A small network was trained on made-up records. Each row is its average activation on records with the value named, seen along a few directions.
Values that are neighbours, or in one group, have similar rows; names and order tell nothing.
In the rows, 500 means zero.
Random noise pushes rows far along 4 fixed directions. That doesn't count. These rows show it; they differ only by the noise:
[436 487 495 553 665 467 583 272 508 484 673 880 453 489 433 560 440 358
 415]
[478 434 415 488 542 437 627 462 391 455 584 483 490 499 449 485 509 523
 497]
[467 477 384 578 615 450 561 459 489 408 519 553 460 547 518 531 460 473
 440]
[543 498 431 594 679 586 535 583 434 631 575 505 558 509 387 422 492 391
 467]
[408 637 404 600 498 384 329 379 777 355 315 542 399 574 589 667 475 393
 467]
[434 554 444 467 406 375 453 401 595 433 433 431 453 501 479 581 546 478
 548]


Field MEVAB:
kagu: [511 466 544 490 440 611 464 497 476 505 446 451 433 476 479 428 544 513
 591]
kab: [610 411 468 574 598 634 548 668 484 389 454 527 456 533 674 393 392 622
 405]
loma: [642 471 618 434 474 694 496 628 464 740 547 509 625 421 400 328 519 460
 541]
pavu: [522 617 466 521 542 482 366 685 649 503 358 438 581 473 579 548 441 502
 458]
kifi: [533 469 474 397 429 519 543 588 369 677 548 239 587 421 308 401 631 532
 628]
bap: [522 457 510 286 282 436 577 630 409 478 462 237 623 425 507 510 573 690
 589]
rud: [435 451 629 518 512 438 561 320 415 452 624 670 412 523 579 543 458 534
 471]
bebuk: [480 470 435 533 433 452 486 484 586 252 364 568 463 604 730 631 422 586
 401]
risa: [406 546 520 560 440 336 424 484 562 271 351 279 369 625 759 599 492 696
 482]
lofa: [468 464 442 547 441 444 513 484 467 325 440 487 416 608 604 560 465 550
 455]
The values of MEVAB form a tree with 2 forks.
Which values are neighbours of kagu? Give them in the order they are listed.
> lofa
Which values are neighbours of pavu? Give them in the order they are listed.
> bap
Which values are neighbours of kab? Give them in the order they are listed.
> loma
Which values are neighbours of risa? Give them in the order they are listed.
> rud
